[[  1.6   0.9   2.0  -2.3   6.4  -0.4  -3.5  -1.8  19.9   1.1  15.0 -14.4
  -10.4]
 [ -1.9 -14.3   3.1   6.9   4.3  27.0  -8.3   3.4  20.5   1.4  12.3 -11.7
   27.0]
 [  9.7  -6.9  10.7   4.4   9.4   3.1 -28.0   6.6   0.6  -0.9   8.2   6.2
    8.5]
 [ -6.9  17.4  11.2  -2.4  10.8   4.2   7.1  -6.4  16.7  -2.4  20.2 -20.9
  -10.4]
 [ 12.3 -11.8 -11.1   4.1   9.0  -7.7  -8.8  -1.4  -6.1   1.6   1.0  -1.0
   -3.5]
 [ 16.3  12.9  17.5   3.2   9.2  -2.0  -8.9   5.8  21.0  -1.0  14.2  14.4
  -11.7]] value 15.0

[[-0.030  0.032  0.234 -0.007 -0.093  0.003  0.196 -0.016 -0.013 -0.092
   0.019  0.031  0.018]
 [ 0.047 -0.266  0.191 -0.149 -0.163  0.030  0.279  0.057 -0.008 -0.057
  -0.091  0.093  0.063]
 [ 0.018 -0.258  0.220 -0.120 -0.164  0.020  0.294  0.047 -0.014 -0.102
  -0.045  0.091  0.075]
 [ 0.025 -0.184  0.206 -0.114 -0.148  0.022  0.259  0.035 -0.011 -0.068
  -0.066  0.075  0.047]
 [ 0.102  0.076  0.004  0.018  0.069  0.073  0.016  0.067  0.069  0.138
  -0.018  0.053  0.028]
 [ 0.095  0.046  0.025  0.003  0.045  0.067  0.043  0.064  0.060  0.117
  -0.024  0.056  0.030]] value 0.019

[[ 107.85  -26.99   11.57    5.52  -58.75   33.45  -13.09  -47.68]
 [  48.87  114.04  -28.44   71.56   56.79  137.87   79.52  118.82]
 [ 223.74   70.40  -79.66   60.60  -87.66  174.01    3.46 -186.44]
 [  78.52   71.54   14.98   90.39   -4.68  138.93  -73.10   74.95]
 [  77.30  -15.10  101.20   44.37  -72.60   28.82 -182.50  -34.06]
 [   1.81   -7.84   63.54    1.05   20.36  -27.07   -3.28 -115.47]
 [ 251.36   78.96  -12.39  -31.22 -108.04  104.44  -12.99   16.77]
 [ -61.96  -77.45  -17.36   47.91   43.18  -34.36   59.15  -73.96]] value 33.45

[[ 0.07  0.09  0.12  0.04 -0.05  0.02  0.06  0.18  0.14  0.01  0.03  0.03
   0.02 -0.05]
 [ 0.10 -0.08  0.17  0.07 -0.07  0.01 -0.03  0.13 -0.06 -0.02 -0.01  0.08
  -0.06 -0.03]
 [ 0.11 -0.06  0.15  0.09 -0.06  0.00 -0.04  0.13 -0.03 -0.04  0.01  0.10
  -0.04 -0.01]
 [ 0.10 -0.03  0.18  0.08 -0.06  0.00 -0.02  0.14 -0.04 -0.03  0.03  0.05
  -0.05  0.01]
 [-0.04  0.01  0.02  0.09 -0.04  0.08  0.05  0.05  0.09  0.10 -0.18 -0.05
   0.09 -0.06]
 [ 0.08  0.06  0.15  0.05 -0.02  0.00  0.03  0.18  0.12  0.01  0.01  0.04
   0.03 -0.04]
 [-0.04 -0.06  0.01  0.09 -0.03  0.05  0.03  0.04  0.09  0.11 -0.20 -0.07
   0.06 -0.05]
 [ 0.02 -0.16  0.03  0.13 -0.09  0.03 -0.04  0.04 -0.10  0.03 -0.15  0.00
  -0.03  0.00]
 [ 0.01 -0.15  0.06  0.11 -0.06  0.02 -0.07  0.05 -0.11  0.01 -0.12  0.02
  -0.04 -0.02]] value 0.03

[[ 0.085  0.133  0.058 -0.007  0.096  0.094  0.055]
 [ 0.150  0.140  0.072  0.173  0.064  0.070  0.234]
 [ 0.025  0.070  0.113  0.056  0.110  0.106 -0.004]
 [ 0.094  0.034  0.164  0.106  0.091  0.019 -0.003]
 [ 0.115  0.114  0.068  0.166  0.084  0.105  0.203]
 [-0.025  0.095  0.062  0.041  0.113  0.186  0.030]
 [ 0.106  0.111  0.104  0.092  0.079  0.056  0.094]
 [ 0.164  0.158  0.066  0.082  0.069  0.045  0.174]
 [-0.031  0.137  0.089 -0.210  0.126  0.101 -0.206]] value 0.096

[[-0.15 -0.13  0.03 -0.12 -0.05 -0.16 -0.08 -0.10]
 [-0.15 -0.21 -0.19  0.00  0.04  0.09 -0.07  0.01]
 [ 0.01  0.11  0.05 -0.13 -0.23 -0.14 -0.06 -0.06]
 [ 0.05  0.03  0.02  0.02  0.00  0.15  0.02  0.01]
 [-0.03  0.02 -0.05 -0.04 -0.07  0.07 -0.08  0.01]
 [-0.13 -0.17  0.03 -0.10 -0.11  0.03 -0.01 -0.01]
 [-0.07 -0.06 -0.09 -0.02 -0.06 -0.01 -0.03 -0.04]
 [-0.07 -0.02 -0.06 -0.06 -0.06 -0.15 -0.05 -0.09]
 [-0.12 -0.22 -0.09 -0.03  0.02  0.05  0.00  0.02]] value -0.16

[[-0.04 -0.08 -0.11 -0.04 -0.03 -0.04  0.06 -0.06]
 [ 0.19  0.12 -0.19 -0.23 -0.16  0.14  0.18  0.22]
 [ 0.06  0.07 -0.07 -0.13 -0.17  0.05 -0.01  0.09]
 [-0.14 -0.13  0.00  0.08  0.07 -0.10 -0.03 -0.14]
 [-0.02  0.05  0.10  0.01 -0.02 -0.03 -0.12 -0.04]
 [ 0.15  0.09 -0.19 -0.22 -0.14  0.10  0.13  0.14]
 [-0.10 -0.05  0.14  0.09  0.09 -0.10 -0.23 -0.13]
 [ 0.10  0.08 -0.14 -0.13 -0.14  0.10  0.03  0.06]
 [-0.20 -0.14  0.10  0.11  0.09 -0.17 -0.18 -0.18]
 [ 0.11  0.07 -0.22 -0.18 -0.14  0.10  0.17  0.13]] value -0.04

[[ -98.90 -126.69  -94.06  -89.17  -91.97  -70.25]
 [ -93.19 -141.27  -93.14 -110.55  -84.40  -66.49]
 [ -93.65 -102.06  -95.27  -96.22  -92.30  -67.75]
 [-104.11  -44.78  -92.80   51.41 -108.28  -71.46]
 [ -83.50  -37.12  -96.92  -93.94  -93.51  -65.19]
 [ -87.99  -80.55  -96.51 -101.41  -92.67  -63.74]
 [ -69.24 -120.71  -96.08 -135.84  -74.65  -55.79]
 [ -77.28  -59.36  -97.11 -108.89  -90.49  -62.72]
 [ -94.02    1.00  -97.01  -49.14 -102.11  -64.84]
 [ -27.87 -245.25  -44.45 -185.62  210.22  -71.70]] value -89.17
---
Input:
 264    55   198   363   234   473   584
 292    14  -179   647    -5    35    44
 154   652   619  -283   369   114  -611
Output: 264, -611

Input:  53  556  200   40  894
Output: 53, 894

Input:
184  226  146  196  179  155  176
123   46  167   99  149  168  156
148  199  179  245  222  120  172
Output: 184, 172

Input:
1  1  2  1
9  8  8  7
Output: 1, 7

Input: -35   -6  -11  -28   41  -49   -5
Output: -35, -5

Input: 151  108  143   59  203
Output: 151, 203

Input:
5309  4015  6914  3802  5321  7515
5424  4379  3133  7795  6373  5614
5561  4295  6417  4619  6103  7872
Output: 5309, 7872

Input: 1  1  1  7  1
Output: 1, 1
---
 142.71   -58.92   -30.09    21.61  -114.96   159.12 value -58.92

 0.018   0.024   0.153   0.084   0.157  -0.108 value 0.018

-0.133  -0.099  -0.184  -0.001  -0.096
-0.129  -0.195  -0.121   0.167   0.000
value -0.184

-0.173  -1.358   1.561   0.484  -0.725 value -0.725

-0.12   0.12   0.16   0.07 value 0.07

 1.4   2.2  -1.0  -0.9   0.2  -0.6  -1.2
-0.7  -0.6   0.0   2.1  -0.5   1.6  -0.4
value -1.0

  9.897  -13.384   18.559  -18.778   17.157 value -13.384

 -0.483    7.453    9.161  -16.024 value -0.483
---
[-0.055  0.097  0.070 -0.148  0.057  0.156  0.062] result: 0.062
[ -59.46 -149.94 -121.91  129.31 -107.99  -22.90] result: -22.90
[  -6.54 -150.54  132.77  129.91  -88.57] result: -88.57
[ 1.157 -1.380 -0.111 -0.361  0.492  0.009] result: 0.009
[ -0.8  13.2 -14.4   8.6  -3.0   6.1   4.8] result: 4.8
[-0.171 -0.072  0.133 -0.112 -0.169 -0.176] result: -0.176
[-0.045 -0.017  0.012 -0.182  0.100  0.003] result: 0.003
[ -4.63  11.09 -11.25   9.01] result: 9.01
[-0.08  0.06  0.10  0.00  0.20 -0.10 -0.20] result: -0.20
[-0.108  0.034  0.066 -0.015 -0.002  0.103] result: 0.103
